Each row below holds a small network's activations on one input, seen along a few directions.
Each table varies a few parts of the input and shows all the possible inputs, shuffled.
Descriptions start from the smaller parts, as in this example, which fits no table here: one of 3 separate values, together with either a single point or one of 9 places along a line or (one of 6 places along a line, together with one of 8 places around a ring).
Shared parts are said once, and a part with two or three values counts as separate values.
(in the rows, 100 means zero)

Other details of the inputs shift rows strongly along two fixed directions, in all tables alike. That doesn't count.

Table:
x1: | 119 | 123 | 102 |  71 |  54 |  92 | 123 |  75 |  39 |  76 | 148 |
x2: | 134 | 116 |  92 | 123 | 102 |  84 |  71 | 114 |  62 |  84 | 140 |
x3: | 108 | 115 |  84 | 151 | 136 |  96 |  78 | 122 | 115 |  91 | 123 |
x4: |  91 |  88 | 104 |  81 |  98 | 100 | 114 |  70 | 101 | 131 |  70 |
x5: |  88 |  98 |  95 |  86 |  92 | 109 |  96 | 110 | 114 |  92 |  92 |
x6: | 130 | 132 |  97 |  63 |  46 | 106 | 132 |  77 |  56 |  73 | 134 |
x7: |  96 |  94 | 103 | 111 |  95 | 108 | 121 |  91 | 116 | 123 |  87 |
x8: |  85 |  89 | 119 |  96 |  81 | 100 | 126 |  76 | 123 | 125 |  94 |
x9: | 138 | 121 |  96 | 123 | 110 |  96 |  72 | 110 |  58 |  77 | 141 |
x10: |  89 |  93 | 112 |  90 |  84 | 108 | 131 |  75 | 115 | 130 |  90 |
x11: |  91 |  63 | 117 | 102 | 108 | 103 |  86 | 100 | 112 | 118 |  57 |
x12: |  80 |  89 |  80 | 134 | 139 | 102 |  53 | 145 | 148 |  73 |  78 |
x13: |  86 |  94 |  77 | 149 | 144 |  97 |  44 | 149 | 112 |  73 | 103 |
x14: |  96 |  70 | 126 |  58 |  74 | 108 | 117 |  65 |  89 | 128 |  76 |
x15: | 109 | 119 |  92 |  91 |  77 |  97 | 102 | 103 |  88 |  74 | 125 |
x16: |  72 |  81 | 108 | 112 | 132 | 104 |  81 |  97 | 130 | 126 |  49 |
x17: | 120 | 121 |  81 |  93 |  81 |  98 | 100 | 100 |  50 |  77 | 147 |
x18: | 122 | 126 |  70 | 129 | 104 |  93 |  74 | 130 |  57 |  66 | 144 |
x19: | 124 | 129 |  78 | 121 | 124 |  94 |  98 | 136 | 100 |  80 | 130 |
x20: |  86 |  88 | 132 |  49 |  87 | 109 | 146 |  67 | 122 | 104 |  84 |
x21: |  84 |  93 | 125 |  51 |  83 | 109 | 144 |  80 | 120 | 120 |  84 |
x22: |  87 |  92 | 111 |  87 |  93 |  96 | 105 |  75 | 103 | 128 |  73 |
x23: | 104 |  93 |  95 | 104 | 107 |  98 | 109 |  84 |  97 | 119 |  72 |
x24: |  60 |  74 | 103 | 126 | 150 |  94 |  77 | 149 | 175 | 112 |  61 |
Description of these inputs: one of 4 separate values, together with one of 6 places around a ring.
The inputs of x16 and x20 match in every part but the place on the ring of 6. If x22 is changed in the same way as x16 into x20, which row does it become?
> x24
A walk changes only the place on the ring of 6. It starts at x21 and steps to x10. List the rest of the walk in order.
> x4, x14, x17, x5
Which other rows does x15 become when the choice among 4 separate values takes its other values? List them by row number.
> x5, x6, x12

Table:
x25: |  92 |  93 |  84 | 120 | 112 |  90 |  63 | 108 |  91 |  92 |  85 |
x26: |  94 |  71 | 126 |  69 |  72 | 108 | 101 |  68 |  81 | 127 |  81 |
x27: |  66 | 100 |  96 |  85 | 118 |  97 | 106 | 116 | 145 | 115 |  86 |
x28: |  75 |  88 | 108 | 122 | 112 | 104 |  90 |  98 | 117 | 105 | 103 |
x29: |  89 |  94 | 107 |  68 |  67 | 110 | 112 |  67 |  83 |  96 |  88 |
x30: |  68 |  73 | 108 |  90 |  97 | 104 | 128 |  72 | 129 | 130 |  46 |
x31: | 109 |  94 | 117 |  95 |  75 | 105 | 109 |  72 |  76 | 130 | 110 |
x32: |  90 |  95 |  88 | 130 | 127 | 104 |  58 | 129 |  98 |  81 | 109 |
x33: |  64 |  61 |  98 | 101 | 123 |  98 |  87 | 103 | 139 | 113 |  31 |
x34: |  54 |  59 | 110 | 115 | 142 | 109 |  94 | 112 | 174 | 131 |  20 |
x35: | 107 |  91 | 132 |  46 |  62 | 105 | 140 |  51 |  73 |  92 | 112 |
x36: |  34 |  37 | 144 |  82 |  80 | 112 | 126 |  87 | 167 | 132 |  44 |
x37: | 108 | 104 |  87 | 115 | 130 |  99 |  80 | 121 | 108 |  89 |  82 |
x38: |  81 |  70 | 112 | 104 | 112 | 100 |  85 | 129 | 141 |  90 |  87 |
x39: | 105 |  96 | 139 |  33 |  35 | 108 | 149 |  23 |  38 | 105 | 110 |
x40: | 124 | 121 | 103 |  83 |  55 | 103 | 117 |  95 |  50 |  68 | 158 |
x41: |  98 | 103 |  84 | 139 | 157 | 100 |  47 | 153 | 140 |  76 |  84 |
x42: | 136 | 120 |  71 | 114 |  90 |  89 |  62 | 104 |  53 |  91 | 129 |
x43: | 141 | 148 |  77 |  97 |  88 | 112 | 123 |  94 |  75 |  76 | 149 |
x44: | 101 | 107 |  82 | 161 | 165 |  87 |  58 | 146 | 135 |  96 |  93 |
x45: | 134 | 139 | 102 |  70 |  68 |  91 | 132 |  89 |  84 |  83 | 155 |
x46: | 136 | 139 |  97 |  55 |  66 | 115 | 136 |  71 |  60 |  74 | 133 |
x47: | 101 | 124 |  66 | 155 | 123 |  94 |  62 | 130 | 101 |  81 | 126 |
x48: | 135 | 140 |  82 |  75 |  65 | 108 | 127 |  78 |  46 |  64 | 142 |
x49: | 126 | 123 |  92 | 142 | 122 |  85 |  87 | 115 |  77 |  87 | 146 |
x50: | 124 | 109 |  91 | 153 | 133 |  91 |  70 | 135 |  89 | 105 | 132 |
x51: |  22 |  24 | 167 |  58 |  81 | 113 | 130 |  42 | 156 | 163 |   5 |
x52: | 127 | 109 | 100 | 108 | 122 |  91 |  80 | 118 |  80 |  97 | 103 |
x53: | 100 | 109 |  98 | 113 | 123 | 104 |  91 | 111 | 135 |  96 | 101 |
x54: | 144 | 124 |  89 |  76 |  83 | 100 | 122 |  85 |  45 |  96 | 126 |
x55: | 145 | 127 |  84 |  71 |  63 |  95 | 122 |  68 |  30 |  95 | 132 |
x56: |  88 | 101 | 104 |  97 |  77 |  94 | 113 |  66 |  89 | 113 |  91 |
x57: |  72 |  70 | 122 | 104 | 115 | 105 | 104 |  92 | 144 | 116 |  80 |
x58: |  78 | 105 |  70 | 118 | 156 |  88 |  60 | 165 | 135 |  88 |  96 |
x59: |  61 |  64 | 147 |  25 |  73 | 109 | 141 |  73 | 144 | 119 |  50 |
x60: | 115 | 109 |  67 | 131 | 117 |  92 |  85 | 112 |  96 | 112 | 100 |
x61: | 110 |  98 | 107 | 112 | 118 |  92 |  82 | 106 |  84 |  90 | 106 |
x62: | 119 | 127 |  98 |  75 |  43 | 104 | 122 |  89 |  52 |  71 | 141 |
x63: |  96 |  94 | 103 | 120 | 108 |  94 |  90 | 129 | 138 |  93 | 117 |
x64: | 118 | 134 |  71 | 139 |  87 |  93 |  87 | 131 |  87 |  71 | 151 |
x65: |  86 |  79 | 109 | 115 | 144 |  95 |  71 | 125 | 135 | 101 |  58 |
x66: | 128 | 123 |  76 | 126 |  88 |  90 |  84 |  95 |  65 | 107 | 129 |
x67: | 106 | 126 |  54 | 151 | 127 |  89 |  80 | 164 | 115 |  77 | 132 |
x68: | 108 |  85 |  93 | 149 | 149 |  91 |  48 | 147 | 102 | 101 |  97 |
x69: |  93 |  81 | 122 | 100 | 116 | 103 | 110 | 100 | 120 | 134 |  68 |
x70: |  97 | 115 | 101 |  48 |  57 | 106 | 144 |  83 |  75 |  91 | 112 |
x71: |  91 |  81 | 132 |  41 |  66 | 115 | 163 |  42 | 101 | 147 |  61 |
x72: | 103 | 115 |  83 | 105 |  90 | 109 | 121 |  92 | 103 |  94 | 103 |
What do these inputs look like to the network?
> one of 2 separate values, together with one of 4 places along a line, together with one of 6 places around a ring
The inputs of x56 and x25 match in every part but the choice among 2 separate values. If x31 is changed in the same way as x56 into x25, which row does it become?
> x26
The inputs of x64 and x62 match in every part but the choice among 2 separate values. If x47 is changed in the same way as x64 into x62, which row does it become?
> x29
Which other rows does x35 become when the place on the line of 4 takes its other values? List them by row number.
> x38, x61, x68
